A small network was shown many inputs. Here are its activations along a few directions, one row for each input.
Each table varies a few parts of the input and shows all the possible inputs, shuffled.
A made-up example of a description, with smaller parts first: one of 4 places along a line, together with either a single point or one of 9 places along a line or (one of 3 separate values, together with one of 8 places around a ring).
Shared parts are said once, and a part with two or three values counts as separate values.
(in the rows, 128 means zero)

Other details of the inputs vary at random and push rows far along two fixed directions, the same in every table; ignore that.

A family of inputs:
r1: [ 88 114  31 115 171 117 126 157 128 137 105]
r2: [141 110 209 152 113 125 119  97 121 107 130]
r3: [142 156 119 120  95 160 131 139 143 123 160]
r4: [138 178 147 107 116 139 133 145 134 133 150]
r5: [137 182 143 116 114 135 137 145 134 134 150]
r6: [157 153 123 118  77 145 120 131 128 191 143]
r7: [ 89  30 126 161 203  77 117  76 117 106  67]
r8: [140 183 137 123 116 139 138 141 130 132 154]
r9: [ 77 127  61  88 190 107 120 154 120 145 100]
r10: [159 168 134 111 100 139 118 117 119 193 149]
r11: [ 95 118  36 112 172 105 128 167 125 139 100]
r12: [143 150 125 116 102 172 139 143 140 128 157]
r13: [140 182 131 124 116 144 135 134 128 128 160]
r14: [142 157 137 104  94 152 128 157 138 128 142]
r15: [132 174 143 101 113 159 132 130 128 130 146]
r16: [ 78 132  44 113 190 112 127 142 122 142 110]
r17: [156  69 205 184 101  92 133  99 126  93 111]
r18: [161 101 178 174  94 119 133 106 125  97 135]
r19: [ 85  31 117 170 196  66 121  75 111 104  84]
r20: [142 156 131 104  94 164 131 144 135 125 140]
r21: [149  60 211 173 102 112 117  94 122  93 110]
r22: [148 160 134 109  96 144 132 159 141 128 144]
r23: [142  72 212 180 128 117 138  68 119  97 129]
r24: [ 91 108  39  98 177 131 119 152 138 137  95]
Each input here is: one of 2 separate values, together with either a single point or one of 11 places around a ring.
The inputs of r9 and r14 match in every part but the choice among 2 separate values. If r5 is changed in the same way as r9 into r14, which row does it become? -> r17
Change only the choice among 2 separate values in r11. List by row number the other rows that result. -> r8

A family of inputs:
r25: [131 135 129 113 124 131 119 127 139 136 125]
r26: [127 140 134 117 136 131 132 123 118 143 138]
r27: [139 136 117 132 127 140 133 127 129 132 130]
r28: [ 75  62  51 131 187  84 101 126 113 127  76]
r29: [ 59  77  70 125 225  83 126 127 113 102  84]
r30: [148  77 193 163 119 115 117  91 127 110 105]
r31: [134 125 128 124 131 144 134 136 136 140 133]
r32: [138 129 126 119 129 144 134 131 129 138 127]
r33: [122 151 128 128 130 127 126 118 118 135 133]
r34: [132 136 131 118 117 122 132 144 124 137 121]
r35: [148  81 196 163 111  93 119 104 122 110 107]
r36: [136 138 116 128 124 130 135 121 133 132 135]
r37: [134 129 130 124 124 122 136 150 131 140 135]
r38: [133 140 119 131 123 140 128 126 129 130 122]
r39: [119 141 129 119 138 138 139 135 144  95 135]
r40: [146  86 183 171 114 101 118  81 132 104 113]
r41: [132 135 118 132 126 130 134 127 140 134 141]
r42: [135 133 119 137 129 141 132 132 136 134 135]
r43: [124 126 124 115 112 141 124 132 123 132 128]
r44: [123 137 136 121 138 131 131 128 125 145 144]
r45: [126 119 124 121 118 142 128 138 129 135 141]
r46: [114 132 125 121 128 146 132 143 133  90 138]
r47: [130 142 118 126 120 130 130 120 134 131 127]
r48: [130 122 122 117 116 141 129 133 122 133 136]
r49: [133 143 122 131 115 118 131 140 124 130 124]
r50: [129 135 128 114 122 133 132 124 134 137 125]
r51: [125 126 126 115 114 139 112 135 128 131 128]
r52: [134 144 124 130 117 116 118 142 130 129 125]
r53: [127 126 114 134 116 138 127 135 129 129 144]
r54: [134 140 121 130 125 138 116 129 135 129 122]
r55: [124 133 115 128 110 138 123 128 123 125 130]
r56: [139 139 119 132 120 119 135 141 124 132 132]
r57: [152  76 191 165 114  95 136 103 116 112 114]
r58: [132 128 127 120 128 133 136 130 140 141 138]
r59: [128 147 125 129 134 127 131 119 118 137 141]
r60: [121 144 137 115 132 131 128 122 118 142 130]
r61: [122 139 130 124 141 149 137 140 140  95 129]
r62: [122 145 139 114 134 128 115 124 124 141 131]
r63: [135 136 121 137 122 119 135 146 131 134 137]
r64: [123 152 130 127 132 125 114 121 124 134 134]
r65: [131 129 112 130 114 138 127 129 122 127 138]
r66: [122 143 132 124 133 127 140 154 134  95 132]
r67: [135 131 125 115 126 133 136 125 133 138 132]
r68: [132 133 129 118 125 144 130 130 129 137 119]
r69: [124 144 127 134 136 128 130 124 125 139 146]
The inputs of r66 and r61 match in every part but one. If r63 is changed in the same way as r66 into r61, which row does it become? -> r42
What is each input in this table made of? -> one of 5 separate values, together with either a single point or (one of 2 separate values, together with one of 4 places along a line)
Start at r63 and move only the place on the line of 4, one step at a time. The first step leads to r56. Which rows follow, in order? -> r49, r52
Change only the choice among 5 separate values in r34. List by row number the other rows that result. -> r43, r50, r60, r68

A family of inputs:
r70: [120 123 119 121 135 136 126 123 118 143 133]
r71: [123 131 115 133 137 123 133 127 118 141 137]
r72: [120 140 128 118 143 121 123 129 132 129 120]
r73: [113 142 129 117 140 119 123 127 120 129 124]
r74: [131 125 110 129 136 127 132 121 132 141 137]
r75: [164 169 173 134  76 159 140 114 129 135 179]
r76: [126 127 117 130 129 116 133 151 126 124 129]
r77: [161 187 185 137  78 149 133 122 128 123 168]
r78: [130 131 117 129 137 121 140 140 130 128 124]
r79: [125 134 115 131 126 114 125 146 126 119 123]
r80: [126 121 122 117 139 138 124 126 130 141 125]
r81: [124 113 109 128 119 133 128 140 131 134 129]
r82: [124 128 111 130 131 133 121 118 136 140 125]
r83: [171 163 172 140  65 156 138 140 136 122 170]
r84: [170 176 181 139  82 154 141 126 139 131 171]
r85: [122 138 112 135 133 121 125 122 118 136 132]
r86: [128 117 110 128 127 137 135 130 135 138 125]
r87: [127 131 123 122 139 121 139 141 131 127 122]
r88: [128 128 107 136 121 121 123 141 127 125 126]
r89: [132 127 104 130 126 128 130 123 132 129 125]
r90: [120 122 120 115 123 131 115 139 128 123 117]
r91: [129 131 107 131 133 126 124 117 132 136 131]
r92: [135  51 185 195 144  73 123  70 117 100  94]
r93: [115 135 132 115 144 121 131 132 119 134 130]
r94: [127 135 121 130 144 119 134 134 130 135 131]
r95: [123 131 123 114 133 128 126 133 133 124 113]
r96: [165 163 172 137  56 164 127 130 142 122 163]
r97: [123 135 124 117 136 123 129 136 133 122 114]
r98: [121 135 119 131 139 119 134 129 117 138 136]
r99: [132 132 107 135 129 126 130 131 131 128 121]
r100: [125 128 116 123 135 136 118 120 131 137 123]
r101: [119 131 124 118 128 119 122 146 128 118 118]
r102: [131 129 114 131 134 123 140 138 130 131 125]
r103: [129 117 118 116 132 141 131 133 130 134 119]
r104: [117 130 113 129 128 131 121 116 123 141 130]
r105: [101 130 114 132 158 158 145 127 139  73 146]
r106: [129 136 111 136 136 123 124 124 131 135 127]
r107: [129 117 115 121 131 140 132 131 131 135 122]
r108: [123 142 124 124 143 117 125 130 132 129 123]
r109: [107  47 181 192 162 113 136  70 128  35 116]
r110: [125 135 127 123 146 118 133 135 131 134 128]
r111: [124 119 112 123 120 134 117 137 127 127 121]
r112: [116 144 126 123 141 115 125 128 119 129 127]
r113: [130 129 113 134 139 125 132 129 130 140 133]
r114: [125 128 120 118 136 136 116 122 130 136 119]
r115: [122 133 130 116 146 123 131 134 132 134 126]
r116: [121 119 125 113 128 126 127 148 129 126 123]
r117: [122 134 120 124 128 114 124 147 128 118 121]
r118: [121  47 198 176 144  78 118  68 107  98  92]
r119: [124 120 115 118 121 134 115 138 127 125 118]
r120: [133 125 110 133 132 127 138 135 131 133 127]
r121: [118 130 121 117 134 134 117 120 118 136 123]
r122: [127 125 113 132 126 118 133 148 126 127 130]
r123: [126 138 121 124 136 119 131 137 132 122 117]
r124: [126 142 119 131 141 117 126 129 130 130 125]
r125: [119 126 123 115 125 124 119 144 129 121 118]
r126: [125 124 126 113 137 130 134 138 133 129 119]
r127: [127 124 116 118 129 139 122 128 131 129 113]
r128: [122 128 129 114 143 128 128 131 133 137 125]
r129: [176  75 232 198  67 110 128  73 124  85 136]
r130: [122 131 124 115 138 133 116 123 132 134 119]
r131: [126 120 123 112 134 137 131 134 132 132 119]
r132: [120 135 127 115 140 126 120 127 133 132 119]
r133: [130 136 112 133 131 121 132 133 130 126 119]
r134: [121 124 126 116 131 121 130 151 128 123 124]
r135: [125 113 118 117 124 136 123 143 126 130 123]
r136: [130  44 178 191 136  78 123  58 106 103 104]
r137: [123 127 123 123 131 116 132 152 127 123 127]
r138: [126 132 111 134 123 116 124 143 126 122 124]
r139: [116 126 128 112 139 133 125 125 119 140 129]
r140: [126 112 114 121 123 135 125 142 127 132 127]
r141: [124 128 127 116 139 125 137 140 132 127 120]
r142: [120 137 122 129 142 117 134 132 117 136 135]
r143: [171 181 179 137  75 153 139 130 140 116 158]
r144: [120 142 116 133 136 117 126 125 117 133 130]
r145: [162 168 183 135  69 168 137 115 133 137 176]
r146: [127 121 118 122 138 138 126 125 131 142 128]
r147: [118 137 128 122 144 117 133 133 119 134 133]
r148: [118 130 117 122 132 134 118 118 119 138 127]
r149: [115 130 131 112 141 126 129 129 120 137 129]
r150: [122 115 122 113 126 133 123 144 127 128 123]
r151: [119 123 123 116 137 136 125 124 118 141 129]
r152: [169 158 165 134  65 158 138 134 137 124 173]
r153: [124 126 120 114 131 135 123 129 132 127 113]
r154: [123 124 126 113 141 135 125 127 131 139 125]
r155: [128 124 112 122 128 138 124 127 131 130 117]
r156: [133 120 106 128 129 130 139 128 132 134 131]
r157: [126 124 108 129 124 135 127 125 136 133 119]
r158: [125 122 114 128 134 135 129 123 135 145 131]
r159: [115 133 125 114 136 131 117 120 119 135 123]
What is each input in this table made of? -> one of 2 separate values, together with either a single point or (one of 4 places along a line, together with one of 11 places around a ring)
The inputs of r93 and r73 match in every part but the choice among 2 separate values. If r71 is changed in the same way as r93 into r73, which row does it become? -> r85
The inputs of r139 and r159 match in every part but the choice among 2 separate values. If r147 is changed in the same way as r139 into r159, which row does it become? -> r112
Change only the place on the line of 4 in r146. List by row number the other rows that result. -> r70, r107, r140
Change only the choice among 2 separate values in r76. List by row number the other rows that result. -> r79
Start at r86 and move only the place on the ring of 11, one step at a time. The first step leads to r156. Which rows follow, in order? -> r120, r102, r78, r87, r141, r126, r131, r103, r107
